These are the activations of a small neural network, seen along a few directions. Each row is one input.
Each table varies a few parts of the input and shows all the possible inputs, shuffled.
Descriptions start from the smaller parts, as in this example, which fits no table here: one of 3 separate values, together with either a single point or one of 9 places along a line or (one of 4 places along a line, together with one of 5 places around a ring).
Shared parts are said once, and a part with two or three values counts as separate values.
In the rows, zero is written as 128.

Other details of the inputs shift rows strongly along two fixed directions, in all tables alike. That doesn't count.

A family of inputs:
row 1: [152 114 142 204  85 109 145 190 131 104 180  83  74 107]
row 2: [ 60 134 207 160 191 167 140 129 159 118 151 169 154 131]
row 3: [151 111 161 210  68  96 144 173 154 134 172  75  65 106]
row 4: [ 45 142 209 137 167 159 134 138 143 132 176 183 143 122]
row 5: [126 131 113  90 122 137 144 111  97 117 123 152 142 136]
row 6: [154 132  94 121 107 111 118 121 133 128 127 101  89 140]
row 7: [153 147  91  94 144 128 119  96 101 107  89 134 171 146]
row 8: [160 103 108 134 113 118 137 143 104 101 111 123 116 142]
row 9: [187 114  87 100  94 107 127 125 106 141  87 102 145 122]
row 10: [156 131  80 112  91 100 117 126 122 121 101 103  98 134]
row 11: [177 124  74 102 109 117 107 125 130 125 101 105 109 141]
row 12: [135 100 142 201  74 103 124 171 161 124 175  77  45 110]
row 13: [132 139 132 106 135 126 132 102 132 135  89 139 158 143]
row 14: [148 122 160 211  70  94 139 179 150 140 165  83  72 106]
row 15: [129 132  98  91 131 124 109 107 136 124  80 136 136 143]
row 16: [139 131 114  87 140 116 127 103 113 150  78 137 173 132]
row 17: [137 126  90  80 152 132 104 108 131 147  92 143 139 133]
row 18: [121 155 110  92 140 128 130  82  95 131 121 151 173 132]
row 19: [148  80 143 215  85  99 138 208 131 106 175 100  67 106]
row 20: [153 152 113  79 130 121 124 103 119 131  72 133 169 151]
row 21: [129 114 106  96 146 132 118 104 129 136  96 133 133 127]
row 22: [143 105 142 215  81  91 147 195 131 109 188  85  73 102]
row 23: [142  77 149 209 100 118 115 183 175 144 190  85  51  92]
row 24: [150  80 131 185  89 116 117 180 153 138 163  76  70  95]
row 25: [ 55 142 207 153 195 157 133 130 154 119 149 176 165 132]
row 26: [140 117 104 110 123 123 117 109 138 117  97 122 118 142]
row 27: [150 115  93  81 142 137 125 125  85 115  88 145 157 134]
row 28: [133 145  81  60 118 138 123  90 114 142  94 134 143 145]
row 29: [132 155  92  76 137 126 109  99 134 133  96 139 131 152]
row 30: [152  84 165 213  84 103 138 179 153 145 171  75  78  88]
row 31: [ 60 145 191 134 187 156 105 124 188 142 145 163 127 134]
row 32: [ 60 164 182 110 190 166 109 113 178 145 150 157 137 151]
row 33: [161 139  98 107  80 101 142 121 112 150 108 113 127 124]
row 34: [127 142 118 106 142 131 145 106 105 107 111 140 149 146]
row 35: [171 118  77 102 101 112 111 124 123 116  89 101 114 139]
row 36: [155 137  91  92 151 135 117 101  91 127  89 138 174 128]
row 37: [156 139  96 142 110 103 135 124 102 119 125 114 130 135]
row 38: [132  99 119 108 149 140 136 129 103 120 109 150 143 134]
row 39: [ 71 138 203 179 181 158 128 123 155 125 158 154 144 127]
row 40: [134 140 108 121 149 125 126 101 108 117 102 138 170 144]
row 41: [142 151  88  75 124 135 144 103  89 117 109 141 162 132]
row 42: [125 143 106  95 126 125 146 110  96 121 126 145 157 127]
row 43: [155 140  93  91 141 130 132 112  99 103  85 138 164 145]
row 44: [ 53 116 206 141 195 161 125 146 143 125 151 185 154 116]
row 45: [158 135  69 100  98 119 118 122 125 148 124 115 102 131]
row 46: [159  89 143 198  90 112 137 197 131 105 166  96  78 118]
row 47: [149 134  87  75 144 131 110  92 133 125  84 137 135 154]
row 48: [147 127  87 113 100 124 126 114 133 144 137 109  99 130]
row 49: [ 41 143 200 141 163 165 125 114 174 151 170 157 120 118]
row 50: [122 130 113 100 129 120 132 131 102 106 113 145 144 152]
row 51: [175 110  69  95 118 121 107 126 124 141 105 103 120 129]
row 52: [136 107 128 193  67 108 128 178 153 145 180  86  51  94]
row 53: [ 56 154 213 137 155 158 141 110 166 162 159 160 151 118]
row 54: [176 143  94  95  88 101 134 120 112 132  92 105 136 147]
row 55: [ 60 168 195 136 189 164 124 107 147 128 151 165 170 142]
row 56: [ 57 168 191 136 174 174 129 107 142 141 166 168 167 122]
row 57: [ 51 148 202 142 166 171 145 118 151 131 176 170 154 113]
row 58: [ 64 158 169 106 171 172 113 107 167 159 158 156 136 135]
row 59: [143 108 135 187  75 108 121 180 157 124 171  73  51 114]
row 60: [151 158 102  60 112 124 137  92 106 150  88 134 167 141]
row 61: [167  99  87 125 121 116 140 132  92 112 110 114 131 115]
row 62: [178 126  74 106  96 106 139 140  84 100 105 112 118 147]
row 63: [143  79 136 210  90 108 120 188 160 142 168  85  50  83]
row 64: [184 108  74 108 112 115 130 133  86 113 100 108 143 118]
row 65: [161 124  79  96  92 124 143 132  86 116 120 124 128 135]
row 66: [ 57 123 202 155 193 158 129 141 148 128 160 168 163 107]
row 67: [157 134 104 142 110 112 136 116 105 114 126 107 121 134]
row 68: [131 129 108 112 160 130 118 103  97 127 106 144 174 124]
row 69: [149 118 101 116 146 131 128  95 100 125 102 133 159 123]
row 70: [131 143 110 105 126 130 140  89 105 129 130 135 155 128]
row 71: [ 62 155 223 149 179 149 128 121 175 150 132 165 159 132]
row 72: [ 63 136 206 155 165 155 138 143 148 120 163 165 125 139]
Description of these inputs: one of 3 separate values, together with one of 4 places along a line, together with one of 6 places along a line.
The inputs of row 64 and row 24 match in every part but the place on the line of 6. If row 42 is changed in the same way as row 64 into row 24, which row does it become?
Answer: row 52
Change only the choice among 3 separate values in row 15. List by row number the other rows that result.
Answer: row 26, row 35
Change only the place on the line of 6 in row 30. List by row number the other rows that result.
Answer: row 21, row 23, row 38, row 61, row 69
Change only the place on the line of 4 in row 9. List by row number the other rows that result.
Answer: row 20, row 54, row 60
Change only the place on the line of 4 in row 66. List by row number the other rows that result.
Answer: row 22, row 25, row 42

A family of inputs:
row 73: [ 93 102 201 213 141 137 138 189 148 106 190 133 100 111]
row 74: [ 78 155 172  90 185 161 101  88 173 165 108 161 164 136]
row 75: [149 113 108 170  58 109 142 168 127 136 188  85  56 100]
row 76: [ 93 139 193 195 120 132 151 158 136 113 196 128 112 114]
row 77: [134  85 142 193 110 124 139 187 115 110 185 117  87  98]
row 78: [144 136  57  56 124 133 112 100 117 137  99 133 122 141]
row 79: [170 131  61  97  93 112 152 116  66 115 128 119 137 129]
row 80: [188 128  40  81  83 103 112 115 112 122  90  96  98 152]
row 81: [ 99 160 140  86 162 140 106  91 158 146  94 151 145 156]
row 82: [172 108  86 118 126 108 112 128 123 116  83 113 121 140]
row 83: [171  73 128 194  98 106 114 174 153 136 144  79  79  94]
row 84: [ 98 113 195 188 155 134 132 166 147 113 153 137 135 121]
row 85: [180  93  39  94 110 117 115 127  92 112  97 113 107 131]
row 86: [170 144  85  91  88 107 133  97 111 151  96 108 143 129]
row 87: [178 104  94 113 122 112 130 125  93 121  79 117 161 120]
row 88: [ 77 137 205 194 113 138 142 166 176 136 205 119  78 114]
row 89: [ 67 185 178  84 191 155 143  74 120 127 103 187 212 151]
row 90: [160 107  79 106 129 121 117 132 113 106  94 120 115 143]
row 91: [ 68 183 171  81 170 150 128  72 150 145 105 172 180 153]
row 92: [ 71 163 187 113 182 162 142  87 130 147 122 171 207 126]
The inputs of row 77 and row 84 match in every part but one. If row 75 is changed in the same way as row 77 into row 84, which row does it become?
Answer: row 91
What do these inputs look like to the network?
Answer: one of 4 places along a line, together with one of 5 places around a ring
Change only the place on the line of 4 in row 78. List by row number the other rows that result.
Answer: row 74, row 80, row 81
Start at row 83 and move only the place on the ring of 5, one step at a time. The first step leads to row 87. Which rows follow, in order?
Answer: row 92, row 86, row 74
